Each row below holds a small network's activations on one input, seen along a few directions.
In each table, some parts of the input vary, and every possible input appears once, in random order.
A made-up example of a description, with smaller parts first: one of 8 places around a ring, together with either a single point or (one of 2 separate values, together with one of 4 places along a line) or one of 11 places around a ring.
Shared parts are said once, and a part with two or three values counts as separate values.

Other details of the inputs shift rows strongly along two fixed directions, in all tables alike. That doesn't count.
To show where, the next rows are all for the same input, with only those details redrawn:
[-19   6  15  -5  14   3  -8  12  33   5   3 -13  -8   0  -6]
[-18  10  14  -3  15   3  -6  10  32   4   1 -10 -10  -1  -8]
[ 42 -22 -65  44 -20   0  48 -28 -55   2  21 -12 -25 -13  12]
[ -3  -5  -6  13  -9  -2  -2   5  36 -20   0  15  11  26  -1]
[ -9   1   0   0  12   3   7   3   9  15   6 -21 -18 -11   1]
[-19   7  11  -7  14   4  -2  12  26  10   3 -17 -12  -5  -4]
[-12   4   2  -2   9   3   3   6  21   6   4 -15 -12  -3   0]
[ 42 -21 -64  44 -19   0  48 -29 -56   3  21 -11 -25 -14  12]

A family of inputs:
R1: [-21  12  14 -24   5  -6 -24  12   4  10  -4  -9  -6  14 -16]
R2: [  5   1   0  16   2   0  -6  -3  10 -14 -13  -3  10   2  12]
R3: [-16   2  14  -7   8   1  -2  10  -4  12  10 -13 -15  -8  -2]
R4: [-23  11  19 -12  13   6  -3  14  32   0   0 -11  -4 -14   3]
R5: [-15   1  17  -7   5   8   4  10   0  -1   6  -3   2 -14   6]
R6: [ 25  -2  17 -18 -12  -4  10  -3  -5   2   1  23  20 -11  -1]
R7: [  3  -4   2  13 -16   8   4  -6   2 -27  10  22  17   6  13]
R8: [ 19 -14  20 -20 -20 -10 -12   9  14  -3 -11  44  23  18 -11]
R9: [ 16 -12 -28  22  -5   8  37 -21 -55  11  19 -35 -28 -57  31]
R10: [  0   1  -3  13   1   0  -1  -5   9 -10 -13   2   7   9   7]
R11: [-17  11  17  -6  20   2 -13   5  22   3 -15 -14  -4   4  -4]
R12: [ 12  -4 -19  22 -18  -4  14  -4 -11  -7   9  15  -4  17  -3]
R13: [ -1   4   1   9   2   3 -10  -1  32 -14 -14   5   9  33  -8]
R14: [ 40 -19 -22 -24  -6   0  31  -2 -86  70   7 -32 -52 -57  -7]
R15: [-18   4  19  -6  12   7   1   6  13   2   2 -19  -7 -32  11]
R16: [  4  -2  35 -38  -2  -7 -16  18  13  25 -14  20  -2  -2 -18]
R17: [ -8  12   7   3  10   5  -3  -2   0   6 -10 -22  -3 -21  19]
R18: [-18  11   8 -21  16   1 -18   3   1  17 -11 -21  -2   9 -20]
R19: [-22  12  21 -25  12  -3 -24   8   1   5  -1   0   1   5  -5]
R20: [-20  10  12 -21  18   1 -21   5  -3  14 -11 -19   2   4 -14]
R21: [ 36 -20 -40  43 -53 -15  -7 -21  11 -81  -6  92  64  76   2]
R22: [-11   2  14  -6  10   7   3   2 -12  12  13 -11 -13 -16   4]
R23: [ -3  11  -5   3   2  -1 -12  -5  -3 -11  -9  11  25  12   5]
R24: [ 52 -23  -7  15 -54 -15  -2  -5  24 -54  -8  89  61  54  -7]
R25: [ 43 -25 -64  44 -17  -2  47 -30 -56   4  21 -12 -25 -14  13]
R26: [-15   9   6 -16  15   0 -13   0  -7  10 -10 -11   5   0  -7]
R27: [-13  12   6 -13  15   1 -13   5  -8   5  -9 -11  12  -7  -1]
R28: [-20  17  24 -21  18   3 -24   4   4   0   3   0   8  -4   3]
R29: [  5  -7 -12  20  -7  -1   9  -5  13 -17   4  13   3   9   2]
R30: [-23  11  19 -23   9  -5 -25  11   1   6  -4  -4  -3   9 -12]
Q: Describe the family of inputs behind these rows.
A: one of 5 places along a line, together with either a single point or one of 5 places around a ring
Q: Changing only the place on the line of 5 turns R7 into R12. The same change can be made to R9. Which row results?
A: R25
Q: Which other rows does R5 become when the place on the ring of 5 takes its other values? List them by row number.
A: R2, R15, R21, R27
Q: Which other rows agree with R20 in the place on the line of 5? List them by row number.
A: R3, R11, R16, R29, R30
